These are the activations of a small neural network, seen along a few directions. Each row is one input.
In each table, some parts of the input vary, and every possible input appears once, in random order.
A made-up example of a description, with smaller parts first: one of 5 places around a ring, together with either a single point or (one of 2 separate values, together with one of 4 places along a line) or one of 9 places along a line.
Shared parts are said once, and a part with two or three values counts as separate values.
In the rows, 128 means zero.

Other details of the inputs shift rows strongly along two fixed directions, in all tables alike. That doesn't count.

Rows:
R1: [125 153 165 154 158 113 126  96 150 113 154 163 118]
R2: [141 131 126 140 129 119 242 217  94 111  85 146 187]
R3: [144 157 107 124  96 142  61  58 186 150 199 106  82]
R4: [132 184 126  82  63  75  95  89 157 132 209  77  92]
R5: [121  79  70 107  87 109  35 128 131 154 112  87 121]
R6: [108 171 171 178 197 107 178  96 154 131 174 147 117]
R7: [134 126 155 115 165 151 175 196  88 111  79 133 180]
R8: [142  78 107  88  72 116 156 242  57 135  29 115 176]
R9: [124 114  82  52 106 118  57 159  93 138 126  72 123]
R10: [113 123  97  43  47 141  71 123 101 151  84  93 119]
R11: [119  84  71 103  99 131  60 135  89 157 116  91  86]
R12: [137  73  88  93  73 146  44 131 124 147 115 106  97]
R13: [127 154 167 156 163 113 132  95 139 121 153 148 106]
R14: [127  59 107 117 118 144 101 199  66 157  45 136 140]
R15: [130 159 176 190 168 112 157  84 179 102 147 148 144]
R16: [143  46  96 116 113 144 101 195  88 155  29 135 163]
R17: [112 114  65  50  61 129  90 116  89 136 101  89 118]
R18: [144  74  63  98  87 130  47 117 117 150 118  97 107]
R19: [125 158 163 135 117 138  85  80 163 135 180 143  98]
R20: [141 185 168 123 106  84 167 118 144 102 158 117 127]
R21: [144 142 141 137 118 144 100  74 184 128 171 123  94]
R22: [116 110 157 176 198 118 196 175  92 122  64 165 155]
R23: [131 152 110 144  94 141  68  68 187 139 189 100  96]
R24: [117 178 160 187 181 144 187 104 156 130 173 151 112]
R25: [112 187 129 107 116 143 176  92 144 120 147 133 134]
R26: [140 173 142 126 101  96 182 117 137 101 179 111 129]
R27: [136 143 174 158 140 137 132  94 161 130 155 151 132]
R28: [101 197 160 121 152 106 199  78 152 112 155 142 149]
R29: [131 134 152 172 135 143 139  99 179 111 146 132 127]
R30: [128 150 133 143 134 126 105  69 143 129 197 122  83]
R31: [126  80  69  94  86 130  41 129 100 144 129 113  98]
R32: [131  79  97 112  71 140  36 135 129 154  93  95 121]
R33: [135 109  93  53  88 155  63 162 101 126 116  74 106]
R34: [133 134 156 127 190 125 192 189  88  92  79 141 182]
R35: [135  88 143 160 171 115 167 166 104 117  68 170 173]
R36: [125  89 139 159 164 149 180 185 107 112  77 182 157]
R37: [143  40  88 121 136 120 115 203  75 139  11 142 171]
R38: [131 141 110 138  94 124  57  48 179 127 197  90  89]
R39: [117 174 198 182 176 140 174  99 154 131 158 152 115]
R40: [132 123 134 133 190 138 211 188  82  89  99 136 184]
R41: [125 154 169 174 182 104 170  89 168 120 178 162 145]
R42: [125 157 138 160 149 145 142 108 155 126 173 162 120]
R43: [136 153 113 124  93 141  60  61 176 146 208 112  82]
R44: [142 176 164 121  94 116 182 127 156 102 166 115 118]
R45: [125 101 128 180 189 149 214 196  89 127  76 180 170]
R46: [112 191 172 122 134 143 206  84 159 100 146 145 133]
R47: [113 189 135  72  83 112  93  50 151 122 156 101  96]
R48: [132  48  74 114 133 112 104 186  91 154  52 129 162]
R49: [115  86  75  86  95 109  33 137 108 158 127 115 105]
R50: [136  68  70 100  86 128  53 126 103 146 121 105 112]
R51: [116 151 154 157 174 106 146 101 142 133 171 146 117]
R52: [133 126 127 132 186 156 215 213  85 104  84 143 191]
R53: [126  97 154 174 183 149 208 183 101 115  78 176 153]
R54: [119 166 183 181 177 146 185 101 161 118 163 150 102]
Each input here is: one of 6 places around a ring, together with either one of 3 separate values or one of 6 places along a line.
The inputs of R3 and R37 match in every part but the place on the ring of 6. If R45 is changed in the same way as R3 into R37, which row does it become?
Answer: R13
The inputs of R18 and R16 match in every part but the place on the ring of 6. If R11 is changed in the same way as R18 into R16, which row does it become?
Answer: R39
Change only the choice among 3 separate values in R46. List by row number the other rows that result.
Answer: R33, R44
Change only the place on the ring of 6 in R23. List by row number the other rows that result.
Answer: R5, R15, R29, R32, R38
List by row number the other rows that have the place on the ring of 6 in common with R4.
Answer: R5, R6, R9, R28, R41, R48, R49, R51

Rows:
R55: [124 161 151 147 135 103 102  78 170 138 191 128  88]
R56: [115  89 116 159 165 123 160 175  81 137  67 159 163]
R57: [126 186 138 103 125 108 116  84 142 123 179  90 109]
R58: [130  85  69  87  90 150  45 113 114 158 120 101  91]
R59: [127  77 126 150 159 153 146 185 103 130  50 155 173]
R60: [136  83 128 159 156 140 138 179 111 128  84 144 163]
R61: [132 101  90 113 104 157  68 136 127 156 127 117 105]
R62: [120 147 145 136 126 134  81  71 176 129 164 124 106]
R63: [120 106 133 162 178 147 176 158 102 118  93 157 150]
R64: [138 156 143 158 151 134 127  66 169 126 207 131  96]
R65: [115  75  72  87  81 144  35 150  83 168  87  99  96]
R66: [118 123  93  52  74 123  82 136  95 131 112 102 118]
R67: [133 120  95  71  92 122  81 157  92 140 127  68 108]
R68: [135  75  86  90  85 114  30 131 105 159 100 105 105]
R69: [131 168 171 158 143 118 119  78 166 134 196 132  90]
R70: [132 134 144 121 146 126 193 179  90 107 112 144 166]
R71: [130 166 146 161 143 130 115  56 181 138 193 139 114]
R72: [125 125 118 110 104 135  65 119 129 152 142 114  79]
R73: [126 163 174 146 145 117 120  60 177 123 179 142  99]
R74: [125 115 120 110 158 138 189 214  70 115  67 123 162]
R75: [121 103  97 114 104 142  73 109 137 155 123 121 113]
R76: [128  38  81 131 135 127 107 218  84 140  35 136 173]
R77: [126 120  78  49  75 136  67 164  87 142 111  76  98]
R78: [135 146 164 175 135 141 232 148 153  96 112 164 175]
R79: [124 200 162 108 130 135 152  97 147 110 192 120 105]
R80: [114 140 138 116 157 122 197 161  99 109  87 137 162]
R81: [121 197 189 149 188 132 233 119 139  98 145 149 154]
R82: [129 169 156 156 143 152 122  60 184 138 189 138 106]
R83: [131  71  58  97  82 129  32 142 120 168 117 100 109]
R84: [142 175 160 150  84 124 144  69 194 111 197 115 117]
R85: [136  91  99 115 108 117  45 126 131 138 129 107 110]
R86: [136 126 153 157 124 119 219 146 141 107  74 161 180]
R87: [140 148 199 196 199 120 205 122 151 107 151 174 148]
R88: [131 143 195 185 198 133 208 124 145 111 122 181 154]
R89: [124 121  82  66  89 106  80 153 100 138 124  81 112]
R90: [123 166 139 146 142 144 106  80 157 120 198 123  79]
R91: [129 109 123 170 183 123 181 139 131 121 126 161 152]
R92: [134 110 103  99  46 141  96 122 140 136 105 102 127]
R93: [117 137 121 129 121 142  87 114 127 144 154 120  86]
R94: [154 154 136 123  61 118 110  87 175 128 170 102 107]
R95: [123 162 157 164 147 127 123  88 150 132 191 131  96]
R96: [107 137 125 128 120 127  89  89 136 143 149 123  93]
R97: [127 162 169 152 147 128 107  55 180 115 179 136 105]
R98: [124 155 118  86 104 106 110 119 127 125 165 102 113]
R99: [145 128 148 165 126 111 214 147 137 109  79 160 187]
R100: [114 100 103  81 119 126 154 186  69 124  58 127 160]
R101: [121 172 149 151 151 133 131  36 186 122 204 139  93]
R102: [137 159 157 145 138 143  90  77 172 119 186 127  91]
R103: [122  70 111 122 132 137 122 186  80 152  47 141 140]
R104: [135 176 150 150  87 109 144  67 203 109 196 121 122]
R105: [131  98  82 116 116 129  78 105 123 147 131 119 111]
R106: [122 150 131 156 151 115 115  88 156 120 192 127  99]
R107: [133  73 130 148 163 148 146 181  95 123  51 155 168]
R108: [134 122 171 184 195 106 198 148 138 112 119 176 161]
R109: [132  76  58  87  91 153  46 140 104 156 115 102  90]
R110: [123 169 133  96 114 112 124  98 128 122 161 112 122]
R111: [126 150 107  70  83 113  84 110 113 130 150 104 116]
R112: [134  66  87 123  79 122 151 189  94 127  33 133 187]
R113: [127 145 110  68  89 138 100 145 103 126 139 108 111]
R114: [116 203 163 112 140 117 148  70 159 111 187 103 107]
R115: [115 123 141 176 178 114 173 149 119 127 122 159 145]
R116: [128  81 122 160 165 131 147 175 106 127  60 158 182]
R117: [131 183 156 110 123 121 143 100 139 116 192 110 111]
R118: [145 156 171 184 144 103 236 130 170  97 127 164 177]
R119: [120 131 151 191 201 124 202 134 120 106 122 171 161]
R120: [121 124 130 100 138 138 177 178  82 120  78 135 162]
R121: [135  61 109 144 154 126 125 181  85 128  47 149 173]
R122: [125 113 136 149 110 128 200 148 136 107  75 152 180]
R123: [145 114 107  96  48 133  96 122 141 141  99 103 122]
R124: [134  76 130 143 159 138 156 198  89 128  60 161 153]
R125: [132  98  71  52  70 124  59 174  75 148 104  68 107]
R126: [123 174 174 131 164 136 215 137 121  99 131 160 162]
R127: [114  88  79 100 100 133  57 126 104 143 112 105  97]
R128: [125 122 120 108 139 109 177 186  90 111 100 142 169]
R129: [115 135 135 121 116 120  88  90 145 146 143 126  92]
R130: [129  85 126 156 164 154 151 194 106 123  65 157 166]
R131: [148 106  82  77  25 134  60 136 133 145 108  89 102]
R132: [138  80  74 100  79 143  32 132 119 168 131  94  99]
R133: [126 173 124  95 115 103 104 102 144 126 185  81  99]
R134: [143 168 177 166 151 129 108  60 183 114 210 128  99]
R135: [123 158 156 125 167 133 198 152 110 112 110 125 154]
R136: [128 126 158 194 200 133 205 150 118 105 132 164 152]
R137: [123  93 126 150 155 114 147 165  96 141  72 156 153]
R138: [124 191 145 110 131 109 136  84 144 118 177 108 116]
Describe the family of inputs behind these rows.
Answer: one of 6 places around a ring, together with either one of 2 separate values or one of 4 places along a line or one of 8 places around a ring
The inputs of R109 and R64 match in every part but the place on the ring of 6. If R78 is changed in the same way as R109 into R64, which row does it become?
Answer: R84
The inputs of R96 and R115 match in every part but the place on the ring of 6. If R73 is changed in the same way as R96 into R115, which row does it become?
Answer: R108
Change only the choice among 2 separate values in R86. List by row number the other rows that result.
Answer: R122
Start at R135 and move only the place on the line of 4, one step at a time. The first step leads to R81. Which rows follow, in order?
Answer: R120, R126
Change only the place on the ring of 6 in R113. List by row number the other rows that result.
Answer: R66, R70, R111, R126, R128
Change only the place on the ring of 8 in R105. List by row number the other rows that result.
Answer: R56, R68, R71, R116, R119, R121, R137
Change only the choice among 2 separate values in R99. List by row number the other rows that result.
Answer: R112
Change only the place on the line of 4 in R66. List by row number the other rows that result.
Answer: R80, R100, R114

Rows:
R139: [122  72 110 158 154 150 190 181  88 135  43 163 169]
R140: [114 153 120  88 114 127  71  77 148 139 162 108  93]
R141: [127 160 159 166 198 105 225 151 116 105 145 160 174]
R142: [136 164 146 137 142 122  76  90 157 139 216 106  72]
R143: [143  45  68  80  52 102  77 190  82 139  45  98 146]
R144: [119 122 128 133 164 147 140 121 118 129 104 137 135]
R145: [140 126 115 129  76 140  44  75 177 132 177 107  87]
R146: [122  43  61 111 134 139 100 227  48 142  58 120 145]
R147: [118  41  54  87  83 134  98 204  67 158  25 127 148]
R148: [147 114 167 183 155 134 155 135 158 123 128 155 145]
R149: [124 148 189 177 207 138 173 128 140 119 126 164 141]
R150: [124 152 146 156 194 116 209 147 124 107 148 157 154]
R151: [116 153 123 105 108 144  28  61 158 138 179 101  70]
R152: [119 152 170 156 195 119 209 139 119 109 103 169 184]
R153: [131 129  68  79  83 131  20  87 128 154 189  68  58]
R154: [124 151 146 147 131 118 166 112 140 130 133 152 146]
R155: [134 106  67  40  25 139 118 215  80 133  50  58 153]
R156: [127 208 176  75 111 171 142  90 134 109 192 117  86]
R157: [145 143 122 113  72 113  79  78 170 132 171 107 118]
R158: [126 148 135 123 144  89 153 136 111 113 155 114 127]
R159: [130 107 147 170 153 139 146 153 126 141  99 157 131]
R160: [143 104 118 146 114 142 128 115 147 125 118 129 136]
R161: [120 171 147  95 111  98  85  69 146 122 168  99  94]
R162: [120 158 176 170 157 100 218 121 138 107 123 162 153]
R163: [117 163 161 178 147 145 146  80 171 122 171 155 109]
R164: [140  96 108 126 104 127 132 144 137 126 101 137 152]
Describe the family of inputs behind these rows.
Answer: either one of 2 separate values or (one of 4 places along a line, together with one of 6 places along a line)
What sort of input is R153?
Answer: one of 4 places along a line, together with one of 6 places along a line

Rows:
R165: [109 153 135 124 147 123 137  98 135 125 154 150 125]
R166: [134  74 109 164 149 145 145 192 106 132  69 149 153]
R167: [121 143 117 100 116 136  96  98 129 140 147 132  97]
R168: [128 129 123 139 168 113 181 148 112 116 112 129 155]
R169: [135 103 135 178 112 112 177 141 147 130  83 154 163]
R170: [134  98 107 104  90 145  60 128 112 143 127 104  89]
R171: [147  81 105  98  80 149  89 150 116 132  67 121 155]
R172: [141  63  87 112 106 129  81 191  82 150  83 120 141]
R173: [126 116  88  92  92 148  86 134 109 139 134  85  95]
R174: [119 106 105 118 153 142 171 178  78 136  62 137 155]
R175: [136 157 162 175 160 116 132  73 190 124 196 135 115]
R176: [128 142 145 157 129 147 104  82 170 128 174 122  86]
R177: [130  77  91 128 123 116  80 143 121 143  94 116 125]
R178: [119 147 114 100 107 148 102 103 128 144 157  97  93]
R179: [133 157 127 119  61 105 119  73 172 128 176 125 104]
R180: [127 117 128 119 132 137 107 128 110 145 102 139 118]
R181: [142 143 152 150  87 104 145  95 162 129 140 138 130]
R182: [119 165 172 172 156 147 137  69 181 131 180 143  99]
R183: [140 140 160 171 139 149 160  97 183 110 123 152 159]
R184: [115 133 123 140 164 117 178 142 103 113 110 129 159]
R185: [139 127  90  63  41 146  38  83 156 132 152  95 101]
R186: [132 134 123 149 155 142 183 166 112 117 119 135 148]
R187: [135 180 135 108  94 147 126  67 181 112 177 101 123]
R188: [119 121 157 183 192 142 193 142 131 126  87 177 156]
R189: [109 152 168 140 183 118 198 153 109 113 102 157 165]
R190: [129 172 179 148 179 101 185 121 142 101 148 139 141]
R191: [134 155 155 178 150 128 127  90 181 128 191 137 116]
R192: [134 122 146 157 181 115 201 155 121 108 128 168 167]
R193: [124 144 149 145 148 112 119  91 136 119 151 134 124]
R194: [134 138 169 151 185 108 207 172 116 105 113 149 171]
R195: [131 101  83 109 115 131 118 178  94 140 109 105 143]
R196: [118 114 111  90 113 108  92 152  90 128  99 100 127]
R197: [137  62  87 103 116 111  81 170  82 143  69 117 136]
R198: [130  69  73  92 114 113  96 172  80 135  80 123 137]
R199: [130 171 173 146 109  99 199 121 157 109 134 138 146]
R200: [126  66  99 101 107 149  87 176  76 155  64 124 124]
R201: [136 195 180 118 113 136 146  81 184  98 169 118 131]
R202: [108 137 125 132 165 128 180 142 106 126 107 140 158]
R203: [142 100 123 126 131 113 104 141 119 135 126 125 131]
R204: [134 105  84  95  89 128  67 140 114 143 149 111 109]
R205: [142 159 149 145 124 136  99  90 159 127 187 126  92]
R206: [117 147 138 154 138 116  94  66 168 127 171 122 106]
R207: [133 122 123 140 164 118 184 162 112 119 118 130 162]
R208: [127 131 118 112 109 144 102 110 131 125 161 121  92]
R209: [133 179 156 121 122 117 109 105 155 123 196 107 106]
R210: [117  74  74  93 112 117  93 165  72 132  78 124 140]
R211: [122 152 123  71  93 129  59 106 123 147 140  95  81]
R212: [134 114 109  97 102 134  94 176  97 133 107 105 116]
R213: [118 148 177 145 176 140 204 162 110 115 104 154 151]
R214: [127 161 162 126 135 137 142 123 133 113 154 118 107]
R215: [109 119 152 182 194 129 190 140 131 124  93 176 169]
R216: [119 163 145 121 125 144 117  79 151 131 185 134  90]
R217: [118 128 107  85  90 122  29  82 130 157 152 103  86]
R218: [134 136 111 117 107 138  95 118 134 128 167 125  97]
R219: [128 101 102 132  96 113 196 179 103 127  64 131 172]
The inputs of R206 and R184 match in every part but one. If R166 is changed in the same way as R206 into R184, which row does it become?
Answer: R186
The inputs of R177 and R190 match in every part but one. If R188 is changed in the same way as R177 into R190, which row does it become?
Answer: R211
Describe the family of inputs behind these rows.
Answer: one of 5 places along a line, together with either one of 2 separate values or one of 9 places around a ring
Start at R169 and move only the place on the line of 5, one step at a time. The first step leads to R181. Which rows follow, in order?
Answer: R179, R219, R199
List by row number the other rows that have the place on the line of 5 in common with R167.
Answer: R165, R179, R185, R192, R198, R204, R208, R210, R216, R218
